Each row has a name. Each question is about the rows just above it.

lesu: | -2.416 | -9.258 |  3.462 | -0.708 |  5.282 |  4.559 |  3.463 | -0.346 |  6.324 | -6.003 |
tunit: |  3.229 | -6.384 |  3.387 |  5.554 |  2.484 |  0.951 |  2.305 | -1.696 |  5.553 | -1.086 |
Satu: | -2.416 | -9.258 |  0.604 | -0.708 |  5.282 |  4.559 |  5.283 | -0.346 |  6.324 | -6.003 |
tunit without one entry, shuffled: |  5.554 | -6.384 | -1.696 |  2.305 |  3.387 |  3.229 |  0.951 |  2.484 | -1.086 |. Gone: : | 5.553 |
Shuffled lesu with one entry gone: | -6.003 |  3.463 |  3.462 | -2.416 |  6.324 | -0.708 | -9.258 |  5.282 | -0.346 |, missing : | 4.559 |
Which entry of lesu is missing from | -0.708 | -0.346 |  4.559 |  5.282 | -9.258 | -6.003 |  3.462 | -2.416 |  6.324 |? : | 3.463 |
Which entry of lesu is missing from |  5.282 | -9.258 | -0.346 | -0.708 |  3.462 |  3.463 | -6.003 |  4.559 |  6.324 |? : | -2.416 |
Which entry of Satu is missing from |  0.604 | -0.708 | -0.346 | -9.258 |  4.559 | -6.003 |  5.283 |  6.324 | -2.416 |? : | 5.282 |
Which entry of Satu is missing from |  4.559 | -6.003 | -2.416 | -9.258 |  6.324 | -0.708 |  5.283 | -0.346 |  0.604 |? : | 5.282 |

lesu: | -1.438 |  3.094 |  0.233 |  3.794 | -2.645 |  3.050 |  1.116 |  1.298 | -1.347 |  1.889 | -1.900 | -2.644 | -1.477 |  1.292 | -2.153 |  2.454 |  0.891 | -1.346 | -0.141 | -0.958 |  4.063 |  1.632 | -3.685 | -0.006 | -1.437 |  1.915 |
Vil: |  2.100 |  2.874 | -0.435 | -1.453 |  0.655 |  4.785 | -0.650 | -2.498 |  3.391 |  0.233 | -4.379 | -1.349 | -1.412 |  1.224 |  1.110 |  1.678 |  2.450 |  0.573 |  2.394 | -2.674 |  0.806 |  1.896 |  0.223 | -0.634 | -0.610 |  0.656 |
fafe: |  0.667 | -0.690 |  1.594 |  0.052 |  0.051 | -1.974 | -1.188 | -0.107 |  0.050 | -7.396 |  2.723 | -0.683 | -3.065 |  2.511 |  0.201 | -1.905 | -1.157 | -0.693 |  1.724 | -2.201 | -1.326 |  0.382 |  2.031 | -0.787 | -0.689 |  0.089 |
Which entry of fafe is missing from | -1.157 |  0.050 |  1.724 | -0.683 | -1.326 | -0.693 |  2.031 | -1.974 | -1.188 | -0.689 |  2.511 | -0.107 | -0.690 |  0.667 | -1.905 | -3.065 | -7.396 |  0.051 | -0.787 |  0.201 | -2.201 |  2.723 |  1.594 |  0.089 |  0.382 |? : | 0.052 |
Shuffled lesu with one entry gone: | -1.437 |  1.292 | -0.958 |  1.915 |  1.298 |  4.063 | -1.346 | -1.900 | -0.141 |  1.889 |  2.454 |  3.794 |  0.891 |  0.233 | -1.438 |  1.632 | -1.347 |  3.050 |  3.094 | -0.006 | -3.685 | -2.644 |  1.116 | -1.477 | -2.645 |, missing : | -2.153 |
lesu without one entry, shuffled: |  1.889 |  4.063 | -0.958 |  1.116 |  3.050 | -2.645 | -1.900 | -1.438 |  1.632 | -2.644 |  1.292 |  3.794 | -3.685 |  1.298 | -0.006 |  0.891 | -1.346 |  2.454 | -2.153 | -1.347 |  1.915 |  3.094 |  0.233 | -0.141 | -1.477 |. Gone: : | -1.437 |
Which entry of lesu is missing from |  1.298 |  1.116 | -1.477 |  3.094 | -0.141 | -1.900 | -2.153 |  1.292 | -1.347 | -1.438 |  1.889 |  3.794 | -2.644 |  3.050 | -0.006 | -0.958 | -2.645 |  2.454 | -1.437 |  0.233 |  0.891 |  4.063 |  1.632 |  1.915 | -3.685 |? : | -1.346 |
Shuffled lesu with one entry gone: | -1.347 |  1.292 |  1.116 | -0.006 |  3.094 |  1.632 |  2.454 | -1.438 |  1.915 | -2.645 |  1.298 |  0.233 |  1.889 | -2.153 | -1.477 | -0.141 |  0.891 |  4.063 | -0.958 | -1.900 |  3.794 | -1.346 | -1.437 | -3.685 |  3.050 |, missing : | -2.644 |
Vil without one entry, shuffled: | -1.349 |  1.678 |  4.785 | -2.674 |  0.223 |  0.233 |  2.450 | -0.650 | -0.435 |  3.391 |  0.655 | -0.610 | -4.379 | -1.453 |  0.573 | -1.412 |  1.110 |  1.896 | -2.498 |  2.100 |  1.224 | -0.634 |  2.394 |  0.806 |  2.874 |. Gone: : | 0.656 |
Which entry of lesu is missing from |  1.298 | -1.477 | -2.645 | -1.346 |  2.454 |  1.889 |  4.063 | -2.644 | -1.437 | -2.153 |  1.116 |  0.233 | -1.347 |  1.632 | -1.438 | -0.958 |  1.292 | -1.900 |  3.050 |  0.891 |  3.794 |  1.915 | -0.141 | -0.006 | -3.685 |? : | 3.094 |

fafe: |  0.724 |  2.731 |  2.874 |  2.676 |  1.439 |  2.586 | -4.268 | -2.402 | -3.856 |  2.623 |  2.875 | -3.162 | -4.181 | -0.588 |  2.844 | -2.718 |  4.743 | -4.089 |  1.972 |
fum: |  4.295 | -3.789 | -3.648 | -2.535 | -3.042 | -2.068 |  1.588 |  4.274 |  1.472 | -3.028 | -3.024 |  3.448 | -3.649 |  3.744 | -2.627 |  3.480 | -1.527 |  2.423 | -4.027 |
Mulen: |  5.301 | -3.414 | -4.167 | -2.792 | -4.238 | -2.966 |  0.570 |  3.322 |  0.485 | -4.148 | -3.203 |  2.761 |  0.759 |  3.740 | -3.230 |  3.074 | -1.103 |  1.217 | -4.032 |
mupod: |  7.107 | -4.650 | -4.855 | -2.182 | -5.108 | -3.017 | -0.831 |  4.024 | -0.328 | -4.400 | -2.385 |  1.745 | -1.862 |  5.260 | -2.665 |  2.620 |  0.868 | -1.257 | -4.269 |
lesu: | -5.274 |  3.122 |  3.541 |  2.244 |  3.579 |  3.129 | -1.863 | -4.107 | -0.911 |  3.182 |  2.626 | -2.722 | -0.362 | -4.165 |  3.463 | -3.238 |  1.018 | -1.772 |  3.440 |
Satu: | -0.407 |  2.392 |  2.813 |  2.702 |  2.494 |  2.639 | -4.149 | -2.579 | -3.764 |  2.565 |  1.797 | -3.217 | -4.101 | -1.894 |  2.629 | -2.854 |  4.769 | -3.954 |  2.823 |
Vil: | -0.085 | -2.055 | -2.134 | -3.332 | -1.757 | -2.280 |  3.943 |  1.965 |  3.984 | -2.994 | -2.650 |  3.490 |  3.434 |  1.000 | -2.675 |  2.380 | -4.171 |  4.096 | -3.179 |
nimiz: | -1.505 |  2.490 |  2.585 |  3.430 |  2.552 |  2.173 | -3.577 | -2.785 | -3.398 |  2.530 |  2.584 | -1.504 | -3.033 | -2.711 |  2.388 | -3.123 |  3.744 | -4.026 |  2.689 |
Which entry of nimiz is missing from |  3.430 | -2.785 | -2.711 |  2.530 |  2.173 |  2.490 | -1.504 |  2.388 |  2.552 |  2.584 | -3.577 | -4.026 |  2.689 | -3.033 |  2.585 | -3.123 | -3.398 |  3.744 |? : | -1.505 |
fafe without one entry, shuffled: | -3.856 |  2.676 | -4.268 |  0.724 |  2.623 | -4.181 |  1.439 | -0.588 |  2.874 |  2.844 |  1.972 |  2.731 |  4.743 |  2.586 | -2.402 | -2.718 | -3.162 | -4.089 |. Gone: : | 2.875 |
fum without one entry, shuffled: |  1.588 | -2.535 | -3.789 | -3.042 |  4.274 | -2.627 | -4.027 |  4.295 | -3.024 |  1.472 | -2.068 |  2.423 |  3.448 |  3.480 | -3.649 | -1.527 |  3.744 | -3.028 |. Gone: : | -3.648 |
fum without one entry, shuffled: | -1.527 |  3.448 | -3.649 |  1.472 |  4.274 |  1.588 |  3.744 | -4.027 |  2.423 | -2.535 | -3.024 |  4.295 | -2.068 | -3.042 | -3.028 |  3.480 | -3.648 | -2.627 |. Gone: : | -3.789 |

